Each row below holds a small network's activations on one input, seen along a few directions.
Each table varies a few parts of the input and shows all the possible inputs, shuffled.
A made-up example of a description, with smaller parts first: one of 2 separate values, together with either a single point or one of 9 places along a line or (one of 6 places along a line, together with one of 8 places around a ring).
Shared parts are said once, and a part with two or three values counts as separate values.

Other details of the inputs shift rows strongly along two fixed directions, in all tables alike. That doesn't count.

Table:
x1: [-34  -9  45 -30 -29  -7   6  82 -16 -21  26]
x2: [ -8  -9  22 -20 -46  13  14  26  -4 -35  52]
x3: [ 11  -6 -49  32 -28  -6  11 -34  11  -8  21]
x4: [ 40   2 -48  29  20 -19   9 -60  10  13 -38]
x5: [ 46  10 -59  41  14 -12  24 -66  20  18 -45]
x6: [  7 -10 -50  68 -24  14 -10 -84  13   4  18]
x7: [ 11  14  26  11  19 -14   6 -13  20  53  16]
x8: [ 27   7   8 -15  55  -5  -1  25  -9  17 -53]
x9: [ 32  13 -74  45  16 -21  18 -55  26  15 -46]
x10: [ 10  17 -47  23  20   7 -11 -40   4  15 -30]
x11: [-26   6 -33  19 -28  22 -19 -31   1 -18  36]
x12: [ 24  25   1 -25  41 -11 -18  29   4  10 -56]
x13: [ 32   7  -5   7  20   1  -6 -18  10  -2 -22]
x14: [  1  -8  39 -35 -10   6 -17  55  -9 -27  32]
x15: [ 14   6 -24   3  46 -21  13  -6  -4  14 -57]
x16: [ -8 -18 -23  13 -21   5   9 -28 -12 -13  32]
x17: [-33 -10   9 -15 -43  30 -22  21 -19 -28  74]
x18: [ 30   8  31 -47  31 -23  14  77  -7   6 -46]
x19: [ -6 -10  -3  31 -25  16 -10 -36   1 -11  28]
x20: [ -3   9  24 -18  38 -33   2  34  -7   8 -62]
x21: [ 10  -1 -16   8  -2  10  28 -16  -2  -2  -8]
x22: [ -4  -3 -24  19 -19   7 -16 -19  14 -25  32]
x23: [-23 -21   6  -3 -39  15   9 -10 -18 -31  61]
x24: [  6  17  25 -13  54 -22 -12  41   1  14 -73]
x25: [ 13  15  19   7  11 -27  31   1  18  57   8]
x26: [ 26  10  -2   9  26 -11  25  -7   2  22 -63]
x27: [  4  -6  10   2 -24  22  -8 -15   4 -30  39]
x28: [-21  -9  72 -35 -17  18 -11  57 -17 -26  29]
x29: [-32 -21  -1  -6   9   0  19 -30  37  46   7]
x30: [ -5 -16 -10   2 -27  -6  -2  -8  -3 -25  40]
x31: [  5   9 -41  21 -10 -15  10 -18  18 -11  -6]
x32: [ 12  14  52 -44  35  -7 -19  66 -20  20 -54]
x33: [ -4  -7 -35  20 -21 -10   1 -34   7 -20  23]
x34: [  7  -2  -6  11   6 -15  13  14  -2  13 -25]
x35: [ 31   5 -25   4  35 -13  24   4  -4  24 -55]
x36: [-17 -17 -16  16 -23  19 -11 -13  -5 -21  51]
x37: [ -8 -10 -12  29 -38   6  15 -25   1  -7  27]
x38: [-37 -23 -12   5 -19  11  23 -24  43  40  35]
x39: [ -2  -7 -48  42  40   6   9 -89  61  72 -35]
x40: [-15  12  16  19 -33   7  -7 -36  15  37  75]
x41: [ -9 -11  46 -41 -11   3 -21  70 -11 -32  39]
x42: [ 24   8  20 -18  37 -24  17  48 -10  28 -67]
x43: [  1  15 -23  21  11  -1 -19 -26   3  18 -33]
x44: [ 25  18  28 -35  20  10 -11  21  -5  -2 -29]
x45: [-41 -14  16 -19 -54  -2  -8  25  -6 -54  75]
x46: [-14  -4  10 -11   7   8 -10  33  -7 -17  12]
x47: [ -2   0   9 -17 -33  19 -23  11  -7 -21  45]
x48: [  1 -12   6  -4 -30   8   7 -20  -3 -30  36]
x49: [-41 -27  41 -29 -55  26   8  25 -27 -50  87]
x50: [ -9 -12 -30  17 -23   4  16  -6  -5  -9  31]
x51: [ 20   8 -57  46 -27  22 -14 -93  15  -3  20]
x52: [-13 -15  10 -19   1  -7   5  26 -21 -13  16]
x53: [-17  -4 -18  28 -36  17 -24 -33  -4  -3  36]
x54: [ 15   2  14 -23  22  -6  23  37 -12   6 -34]
x55: [ 25  31 -39  12  34 -10 -17 -30  19  14 -59]
x56: [ -2   9  25 -41  51 -28   8  57 -15   1 -58]
x57: [ 20  12 -12  -8  13  -1 -19   0   1   5 -18]
x58: [  8  15  19 -28  61 -15  -7  52  -4   5 -65]
x59: [  8   7   8  20   5 -26  21 -38  17  50  22]
x60: [ -1   4  40 -35  41 -32   3  63 -16   9 -58]
x61: [ 14  15  51 -57  43   6  -8  69 -23   9 -47]
x62: [ -5   3 -31  26 -16   3 -16 -32  20 -24  22]
x63: [-15   1 -23  11  24  13  -2 -55  45  69 -20]
x64: [ 12  18  -5 -17  47 -24  20  42  -1  13 -70]
x65: [ 24   1 -30  39  18 -14  12 -68   3  21 -46]
x66: [-41 -16  17  10 -48  17 -20  15  -4 -34  66]
x67: [-22 -16  34 -20 -11 -13  -2  40 -21 -12  16]
x68: [  2   3 -13   0  -5  21 -13 -11 -12   1  13]
x69: [ 31  22   1 -13  48  12  -1  -8  -7  22 -64]
x70: [-32 -16  67 -37 -20   7 -22  81 -22 -27  44]
x71: [-13  -3  -8  -6  -8  -2  16  32  -7 -12   9]
x72: [ -3 -14  -4   5 -38   4   4 -27  -3 -30  48]
x73: [ 17  -2 -26  27  14  14   0 -44   3   2 -10]
x74: [-22  -1  65 -38 -23  18 -21  58 -24 -16  29]
x75: [ 20   1  22 -16  40 -27   7  25 -14  22 -62]
x76: [ 22   5  16 -12  37  12   3   8  -6   3 -37]
x77: [-11   1  -3  22 -39  32 -14 -45  -2  -9  32]
x78: [-33 -17  79 -50 -29   5   3  67 -29 -33  41]
x79: [-29  -5 -27  36 -44  -1   7 -21   8 -16  30]
x80: [-21   9 -41  46 -30  13 -23 -61  10  -3  17]
Description of these inputs: one of 4 places along a line, together with either one of 2 separate values or (one of 3 separate values, together with one of 6 places along a line).
The inputs of x35 and x16 match in every part but the place on the line of 4. If x9 is changed in the same way as x35 into x16, which row does it become?
Answer: x33
The inputs of x6 and x32 match in every part but the place on the line of 4. If x73 is changed in the same way as x6 into x32, which row does it become?
Answer: x61
Which other rows does x72 become when the place on the line of 4 takes its other values? List them by row number.
Answer: x5, x13, x51
Which other rows does x40 become when the choice among 2 separate values takes its other values? List them by row number.
Answer: x63
Which other rows does x18 become when the choice among 3 separate values takes its other values? List them by row number.
Answer: x35, x42
A walk changes only the place on the line of 6. It starts at x49 and steps to x23. List the rest of the walk in order.
Answer: x16, x52, x15, x56

Table:
x81: [ 16  16  26 -50  61  -4 -21  82  -7  -8 -56]
x82: [ 19  -2 -58  33  -4  18 -17 -62  28 -14 -14]
x83: [ 18  -8  -8   0  -8  20  -1 -25   4 -29  16]
x84: [-30  -7  10  -1  14 -38  42  17  24  23 -12]
x85: [ -4  -6 -28  33 -33  31  16 -49 -18 -12  29]
x86: [ -6 -28 -48  41 -35 -17  43 -42  17  34  44]
x87: [ -5   2  92 -85  31   3   3 112 -42 -17 -39]
x88: [  3   0  14   6 -48   4   1  22 -23 -38  50]
x89: [  33   14   -3  -22   75  -16   -2    3  -21   25 -102]
x90: [  19   21  -34    8   69   -4  -13    0   -4   27 -100]
x91: [ -1   5  88 -15  81  -5 -19   3  24 103 -60]
x92: [-19 -21  45 -38 -58  37   0  52 -22 -57  97]
x93: [ 25   4 -39  55 -34  -6  -1 -65  -2 -26  13]
x94: [-53  17 103 -74 -42  36 -37  65  23  41 111]
x95: [  8   5 -20  20 -21 -15 -15 -24 -18 -31  22]
x96: [ 20   9 -56  54 -21  -7 -19 -54  14 -16 -19]
x97: [-31 -21 -43  38 -34 -19  44 -52  30  23  29]
x98: [-31   1  28 -16 -44   1 -33  75 -24 -56  60]
x99: [  2 -16 -30   9 -28  17 -20 -45   3 -37  51]
x100: [ 13   4  -7  -5  52 -43  59  16  18  53 -54]
x101: [  6  11 -32   9  26   7 -10 -28  -1  12 -67]
What is each input in this table made of?
Answer: either one of 2 separate values or one of 4 places along a line or (one of 3 separate values, together with one of 5 places along a line)
